cols: Z Y N R W
bugam: [103 158  93 130 167]
Feg: [103 158  93 130 154]
bezal: [146 151 180 100 138]
Bebo: [153  83 108 153  83]
pomo: [105 161 100 128 175]
col: [130 130 100 153] | R
all Bebo: [153] | 0 3

cols: H G A L F S B P Q K
Meled: [149 108 132  82 118 151 161 129  92 171]
Luzi: [171 115 158 111 106 160 161 129  92 171]
rofe: [149 108 132  82 118 151 127 141 133 117]
bezal: [133 153  74  87 108 140 124 120  97 116]
succ: [140] | [124]
which: [149 108 132  82 118 151 161 129  92 171] | Meled
col: [171 149 133] | H
succ: [111] | [106]
succ: [120] | [97]
col: [132  74] | A
all Meled: [161] | 6

cols: C E U D J T M
bugam: [118 151 143 147 145 151 156]
Mufe: [125 137 149 129 128 113 173]
pevo: [134 141 133 128  90 142  97]
pomo: [118 151 143 131 139 128  98]
sof: [157 125 141 164 105 128 128]
rofe: [128 126 107 172 122 138 114]
Bebo: [160  90 139 117 129 160 160]
Feg: [135 112 128 122 133  85 154]
col: [97 98] | M
col: [156 173] | M
col: [164 172 117] | D
col: [151 125] | E
all Bebo: [160] | 0 5 6
succ: [134] | [141]
col: [141 151 125 126  90 112] | E

cols: dulov Kinos zuv foma zigo
Feg: [122 128 164 165 128]
sof: [ 99 166 129 129 166]
pomo: [129  81 167 128 113]
Bebo: [175 162 118 104 149]
Luzi: [154 113 154 154  86]
bugam: [163 127 164 130  79]
succ: [122] | [128]
all Luzi: [154] | 0 2 3
all sof: [129] | 2 3
all Feg: [128] | 1 4
succ: [162] | [118]
succ: [163] | [127]

cols: gavir Funa kuga zugob
bezal: [116  85 139  88]
pomo: [132 154 138 168]
bugam: [131  79 124 124]
rofe: [146 133  91 154]
Meled: [132 139 117 126]
pevo: [135  88  96 104]
sof: [128  86  91  83]
Bebo: [128 136 148 133]
Luzi: [135 110 125 132]
sofek: [114 154 156 122]
col: [154 126 104  83 133 132 122] | zugob
all rofe: [133] | 1

cols: zim mivi sado Kipi Gelin lut kisu Bogu
bezal: [121 123 111 139 110  98 104 142]
Luzi: [148 134 126 153 130 136 132 135]
sofek: [146 139 126 153 124 150 120 139]
Bebo: [118 131 161  98 126 126 163 107]
rofe: [140 128 113 144 131 114 115 145]
sof: [118 131 161 116 126 126 163 107]
all bezal: [110] | 4
col: [161 113] | sado
col: [135 139] | Bogu
col: [126 114] | lut

cols: sanok dufa kisib Zuf lag
Mufe: [124 124  97 124 124]
Bebo: [106 137  97 124 147]
bezal: [167 153 156 106 160]
Feg: [162 162 162 108 146]
pevo: [103 147 101 101 147]
pomo: [157 147 150 117 164]
bugam: [142 146 142 142 142]
Luzi: [103 138  94 141 141]
all Feg: [162] | 0 1 2
all pevo: [101] | 2 3
all bugam: [142] | 0 2 3 4
all pevo: [147] | 1 4
all Mufe: [124] | 0 1 3 4
succ: [150] | [117]

cols: tofid taliv gif gisur Mefip
bugam: [125 105 125 128 133]
Luzi: [129 131 128 129 127]
Mufe: [126 126 126 126 134]
pevo: [125 120 133 128 151]
sofek: [128 112 130 127 137]
Meled: [125 105 133 128 151]
bezal: [126 112 130 127 168]
Feg: [128 126 128 128 150]
pomo: [128 133 126 129  86]
col: [134 151 137 151] | Mefip
succ: [131] | [128]
col: [126 128 127 128 127 128 129] | gisur
which: [126 112 130 127 168] | bezal
all Mufe: [126] | 0 1 2 3
col: [133 127 134 151] | Mefip

cols: gege pif Biki Bati ril
pomo: [127 168 108 134 104]
rofe: [129 153 116 135 112]
pevo: [152 156 115 109 145]
Luzi: [140 145 127 121 129]
Mufe: [139 143 128 125 127]
sof: [137 132 131 132 127]
succ: [108] | [134]
all Mufe: [127] | 4

cols: Tefe vire bes vubuz fud
Meled: [122 120 120 122 122]
Feg: [114 121 106 119 113]
sofek: [129 121 135 118 138]
col: [120 106] | bes
col: [114 129] | Tefe
all Meled: [120] | 1 2
succ: [118] | [138]
succ: [119] | [113]

cols: lov Mov zisa lami zar gol razi danad forof kiga
Bebo: [154 126 111 102 103 117 111 148 128 115]
bezal: [107 173 130 142 125 123 125 122 145 122]
Mufe: [134 119 134 110 128 119 134 134 134 114]
sof: [108 137 149 146 126 119 134 127 141 125]
pevo: [105 133 116 136 127 138 132 117 160 144]
succ: [142] | [125]
col: [125 128] | zar
all Mufe: [134] | 0 2 6 7 8

cols: Dobo navul Zosin tuv
Mufe: [129 128  87 116]
Luzi: [120 131 130 124]
pomo: [ 99 128  99 129]
bugam: [142 119 120 136]
pevo: [111 115 142 130]
rofe: [117 119 123 143]
col: [111 117] | Dobo
succ: [123] | [143]
all Mufe: [116] | 3
succ: [131] | [130]
col: [130  99] | Zosin
all pomo: [128] | 1

cols: sep dufo limis pavit bimor dosen
bezal: [129 123 121 132 130 126]
Luzi: [129 105 129 128 128 129]
pevo: [130 100 130 128 156 121]
Feg: [122 137 105 140  94 133]
sof: [136 131 131 126 136 136]
Bebo: [120 128 124 132 115 127]
Meled: [133 112 155 127 151 136]
sofek: [123 111 116 127  99 128]
bugam: [129 173 137 125  92 129]
col: [120 133 123 129] | sep
all sof: [136] | 0 4 5
succ: [156] | [121]
succ: [92] | [129]
col: [156  94 136 115 151  99] | bimor
all pevo: [121] | 5

cols: las kegik bim Bubu telap bav Sav Feno kop modar
pevo: [172 101 161  94 134 122 103 110 142  90]
Mufe: [ 96 163 153  84 136 109 155 120 153 157]
Luzi: [169 142 125 103  93 169 141 118 163 112]
bugam: [ 92 136 115 124 133 158 134 102 111 112]
Meled: [107 147 122 128  98 145 146 134 147 134]
sof: [ 90 144 160 131 140 151  99 172 169 102]
col: [161 153 125 115] | bim
all Meled: [147] | 1 8
col: [94 84] | Bubu
succ: [93] | [169]
col: [161 153 125 115 122] | bim

cols: tik Guta dila Difed Gumi zenal
Mufe: [125 115 123 133 137 110]
Feg: [136 136 110 136 137 110]
pevo: [112 123 126 137 126 123]
sof: [ 83 147 119 126  98 110]
Meled: [128 123 126 140 126 109]
col: [126 119 126] | dila
succ: [125] | [115]
col: [110 109] | zenal
succ: [119] | [126]
col: [136 112] | tik
succ: [147] | [119]
all Feg: [136] | 0 1 3

cols: zipoz zipa Gon maf
Meled: [125 134 133 125]
bezal: [122 132 133 118]
rofe: [132 162 126 133]
pevo: [122 132 130 134]
Bebo: [ 97 108 139 132]
succ: [139] | [132]
all Meled: [133] | 2

cols: Nuves zak defu fipem
Bebo: [114 160 141 133]
Mufe: [155  75 116 116]
pevo: [143 143 143 122]
succ: [114] | [160]
succ: [155] | [75]
col: [114 155] | Nuves
succ: [160] | [141]
all pevo: [143] | 0 1 2
col: [160  75] | zak

cols: nata fesof famis tere vof Som lafef
Meled: [119 109 139  89 117  90 173]
pevo: [126  96 138 157 141  98 163]
Luzi: [ 95 111 144 144  95 144  95]
sofek: [123 108 115 151 156  92 158]
Bebo: [145 105 126 128 142 114 169]
all Luzi: [144] | 2 3 5
succ: [90] | [173]
col: [163  95 158] | lafef

cols: Lopog tabe torok sokad Lak Ranak Puge
sof: [116 116 115  98  98  98 116]
Luzi: [114 172 142 140  99  99  91]
sofek: [109 157 108 126 107  90 132]
all sof: [98] | 3 4 5
succ: [114] | [172]
succ: [115] | [98]
succ: [90] | [132]
succ: [140] | [99]
col: [140 126] | sokad

cols: mor zire vor vofa Rakab Lil Fik birek sal
bugam: [104 148 170  89 124 121 100 127 154]
pomo: [ 95 101  88  87 152 113 121 125 146]
Meled: [165 166 164 168  90 136  98 105 120]
pevo: [150 149 143  90 160 149 161  98 167]
sof: [ 95 150 125 123 123 150 174 107 146]
Bebo: [ 89 101  88  87 152 113 121 125 146]
col: [125 105  98 107] | birek
col: [150 101] | zire
succ: [124] | [121]

cols: mir fasuf mekes Pifuz Lotuf tes Vodin Sibe
Feg: [105 113 130 146 113 100 126 150]
rofe: [131 151  91 146 113 100 110 150]
Bebo: [146 151 151 146 151 152 127 146]
succ: [127] | [146]
which: [146 151 151 146 151 152 127 146] | Bebo
all Feg: [130] | 2
all Bebo: [151] | 1 2 4

cols: Nisek gedi loga Seg
bezal: [128 134 127 147]
Luzi: [124 124 124 127]
rofe: [129 127 125 151]
sof: [131 123 131 152]
Bebo: [131 123 130 102]
Feg: [129 131 124  88]
Meled: [135 128 135 135]
col: [123 123 131] | gedi
col: [124 125] | loga
all Luzi: [124] | 0 1 2
all Meled: [135] | 0 2 3
col: [131 130 124] | loga

cols: nisid kepur depi vafi kotu zegam kigit muko
pomo: [152 111  86 158 158 152 152 158]
Meled: [134 153 135 136 136 153 153 136]
Bebo: [127 166 166 116 122 166 166 116]
Feg: [125 134 108 105 102 116 119 117]
sofek: [112 130 119 127  93 118 113 118]
Mufe: [125 138 111 115 144 120 119 139]
rofe: [157 124 104 109 160 124 122 148]
which: [127 166 166 116 122 166 166 116] | Bebo
all pomo: [158] | 3 4 7
all Bebo: [166] | 1 2 5 6
all Meled: [136] | 3 4 7
col: [158 136 116 105 127 115] | vafi

cols: tola Rut nevug badi leni pap
sof: [154 135 168 140 159 134]
Luzi: [119 127 155 130  98 134]
rofe: [121 132 122 125 137 129]
Mufe: [134 129 128 128 135 114]
Meled: [159 144  97  76 118 109]
Feg: [121 139 111 124 124 127]
bugam: [138 127 117 149 124 130]
pevo: [107 120 105 139 100 133]
Bebo: [123 125 121 123 126 132]
pomo: [137 127 130 116 107 124]
sofek: [123 125 121 136 126 132]
bezal: [119 132 129 113 131 131]
succ: [113] | [131]
col: [ 98 137 135 118 124 124 100 126 107 126 131] | leni
col: [125 128  76 124 149 139] | badi

cols: Lagit gozod dob Nuv Dutuz
sofek: [ 97 121 144 136 118]
pomo: [111 149 137 138 168]
pevo: [116 119 131 125 133]
sof: [144 114 120 122 143]
Luzi: [ 99 149 147 115 101]
bugam: [114 114 125 152 136]
Feg: [109 103 109 109 100]
Meled: [167 103 109 112 100]
rofe: [103 120 121 106 119]
Bebo: [ 99 119 148 129 142]
all Bebo: [129] | 3
col: [131 120] | dob
col: [133 143 101 136 100 100 119] | Dutuz
succ: [112] | [100]
which: [167 103 109 112 100] | Meled
all Feg: [109] | 0 2 3
succ: [97] | [121]

cols: giri lezi paruf kar
bezal: [143  95  95 143]
rofe: [125 171 125 143]
Mufe: [148 171 142 143]
Luzi: [117 171 103 129]
Bebo: [152  76 117  85]
bugam: [153  77 110 103]
Meled: [163 135 112  99]
col: [ 95 125 142 103 117 110] | paruf
succ: [76] | [117]
all bezal: [143] | 0 3

cols: lotu fis gupo fudif kidu les Nipig
Luzi: [115  79 121 142 125 134  94]
Meled: [108 164 133 133 133 164 133]
bugam: [ 81 129 114 113 137 127 119]
Feg: [126 120  99 126  99 126 126]
sof: [131 124 141  94  99 122 112]
succ: [115] | [79]
all Feg: [126] | 0 3 5 6
col: [ 94 133 119 126] | Nipig
all Meled: [133] | 2 3 4 6
succ: [125] | [134]

cols: doza vutu kez ralif vozi lufu
Meled: [165 105 136 155 105 105]
bugam: [133 116 145 166 129 154]
Luzi: [116 129 109 118 129 121]
rofe: [144 132 139 146 147 149]
sof: [159 132  99 121 121 148]
succ: [166] | [129]
col: [109 139] | kez
col: [166 118] | ralif
col: [118 146] | ralif
which: [159 132  99 121 121 148] | sof
col: [129 129 147 121] | vozi

cols: povo liri tal paka
bugam: [176 157  83 176]
sof: [ 96 102 164 123]
Luzi: [ 96 103  96 103]
pevo: [135 112 112  95]
succ: [102] | [164]
succ: [157] | [83]
all Luzi: [96] | 0 2
all pevo: [95] | 3

cols: ter pim Vogam ven sek Migo
Luzi: [143 143  97  97 143 109]
sofek: [ 90 154 144 152 131 154]
pevo: [148 110 167 109 112 114]
sof: [ 90 154 164 152 131 123]
rofe: [114 111 125 122 163  89]
succ: [122] | [163]
all sofek: [131] | 4
all Luzi: [143] | 0 1 4

cols: roson dilan Bipu daz kiren
sofek: [136 105 103 132 176]
bugam: [140 121 136 128 138]
rofe: [132 126 154 143 117]
Mufe: [111 109 131 111 130]
Luzi: [115 106 144 120 110]
Feg: [112 122 122 122 149]
pomo: [117 129 139 142 121]
bezal: [137 137 149 154 104]
pevo: [112 120 121 119 132]
sof: [119 124 122 120 136]
Meled: [134 113 107 123 174]
succ: [126] | [154]
all Feg: [122] | 1 2 3
col: [111 115 112 117 137 112] | roson
succ: [115] | [106]

cols: suri los Miru fot fifeb tenu Fufid dafik kal
bezal: [111 114 134 126 128 132 123 171 149]
sof: [120 107 120 107 118 117 159 120 143]
Mufe: [111 119 134 126 128 132 123 119 128]
all sof: [120] | 0 2 7
all sof: [143] | 8
col: [132 117] | tenu
col: [123 159] | Fufid

cols: defa meto kadid suz pino Dar mulor nupug ruli lutaz
sofek: [ 90 148 113 108 111 170 126  97 112 148]
Luzi: [152 115 123 120 117 160 119 103 141 115]
bezal: [142 145 125 148 140 129 147 114 158 145]
col: [112 141] | ruli
succ: [125] | [148]

cols: Tolo Suven gafu Zod valid bak roto zogat mav
Mufe: [125 130 129 131 129 130 119 127 125]
bezal: [125 130 128 126 127 131 133 129 128]
sof: [125 127  94 131 143 126 126 130  94]
Meled: [128 131 131 126 127 131 128 129 128]
all Meled: [131] | 1 2 5
all sof: [94] | 2 8

cols: fira femag bup daget
bugam: [ 93 149 155 169]
rofe: [116 121  85  92]
Bebo: [135 132 115  97]
pomo: [131  94 176 166]
all bugam: [93] | 0
succ: [155] | [169]
col: [ 97 166] | daget

cols: Mez tosab ruf ded
pomo: [145 145 145 145]
Mufe: [131 125 139 143]
pevo: [132 144 144 136]
all pomo: [145] | 0 1 2 3
all Mufe: [139] | 2
all pevo: [144] | 1 2
all Mufe: [131] | 0

cols: nadil pime Muv vesos vopap donup mibe kosen tos
Mufe: [143 120 125 107 161 143 112 134 128]
Feg: [175 135 152 135 138 107  96 116 138]
bezal: [156 119 127 115 132  90 137 119 139]
pomo: [ 85  85 105 119  85 105 105 129 105]
sof: [156  84 127 115 132  90 137 114 139]
col: [143 107  90] | donup
col: [135 115 119 115] | vesos
col: [175 156  85] | nadil
which: [143 120 125 107 161 143 112 134 128] | Mufe
all pomo: [85] | 0 1 4

cols: tuka Nam Tutef Lokes popum mag pava
pevo: [122 156 120 153  90 164 151]
Bebo: [122 155 121 166  84 166  87]
bezal: [122  86  86 152  86 166  87]
pomo: [122 154 121 151  82 167 151]
Luzi: [122 155 121 153  88 165 151]
Meled: [122 153 121 150  77 169 167]
col: [84 86] | popum
all Bebo: [166] | 3 5
succ: [165] | [151]
all bezal: [87] | 6
which: [122 154 121 151  82 167 151] | pomo

cols: nopu pafe Zupi Vike kapa pib supo Tolus peduk
pomo: [145 144 145 145 120 107 107 132 141]
pevo: [103 130 117 134 125 145 122 131 134]
Mufe: [143 151 151 152 131 111 112 130 127]
Feg: [114 132 128 118 126 142 139 131 115]
Meled: [138 143 135 132 145 125 113 126 125]
sofek: [138 143 135 132 145 125 118 126 125]
bezal: [139 139 144 151 123 109 117 132 133]
Luzi: [113 109 113  88 126 151 159 128 108]
rofe: [141 149 147 148 148 148 112 148 128]
Bebo: [125 122 112 135 134 133 112 123 147]
all rofe: [148] | 3 4 5 7
col: [143 114 138 138 139] | nopu
which: [114 132 128 118 126 142 139 131 115] | Feg
which: [138 143 135 132 145 125 118 126 125] | sofek
all pomo: [145] | 0 2 3

cols: dun Fetu ligez fitot Kebe tesu Varaf soz
bezal: [130 125 133 118 134 110 125 134]
sofek: [130 120 109 155 163 131 121 121]
pevo: [133 117 138 124 128 115 143 139]
bugam: [138 129 130 127 133 125 135 147]
Mufe: [123 122 137  92 128 126 139 139]
Meled: [124 127 137 138 127 113 132 129]
pomo: [136 178  93 178  93 178 178  93]
Feg: [ 92 110 161 106 142 151 152 125]
Luzi: [118 135 124 132 120 134 123 117]
sof: [126 117 154  99 145 145 158 139]
rofe: [130 138 124 127 133 127 129 130]
Bebo: [134 124 119 134 134 143 121 143]
all pomo: [93] | 2 4 7
all bezal: [134] | 4 7
which: [118 135 124 132 120 134 123 117] | Luzi
all Bebo: [134] | 0 3 4
which: [126 117 154  99 145 145 158 139] | sof

cols: gozip Dedif nada rifub kob
Feg: [159 160 159 159 159]
pomo: [146 129 144  92 103]
Luzi: [117 155  99 160 104]
all Feg: [159] | 0 2 3 4
col: [129 155] | Dedif
col: [146 117] | gozip
all pomo: [92] | 3
all Feg: [160] | 1
col: [160 129] | Dedif

cols: vupo vorad ruvev sonov geg boko kis
pevo: [106 171 144 128 122 124 142]
bezal: [140 115 144 114 121 120 146]
Bebo: [146 105 139 130 131 136 126]
sofek: [177 132 120 124 126 133 132]
rofe: [176 125 130 108 106 128 139]
Feg: [123 100  99 121 135 112 144]
Mufe: [124 101  91 117 129 112 144]
sof: [ 97 107 111 131 148 113 143]
bugam: [ 89 139 159 125 144 105 158]
Meled: [ 88 146 142 160 155 141 116]
pomo: [119 131 131 119 122 124 131]
succ: [114] | [121]
succ: [136] | [126]
all pomo: [131] | 1 2 6
all rofe: [139] | 6
col: [126 132 139 144 144 143 158 116 131] | kis

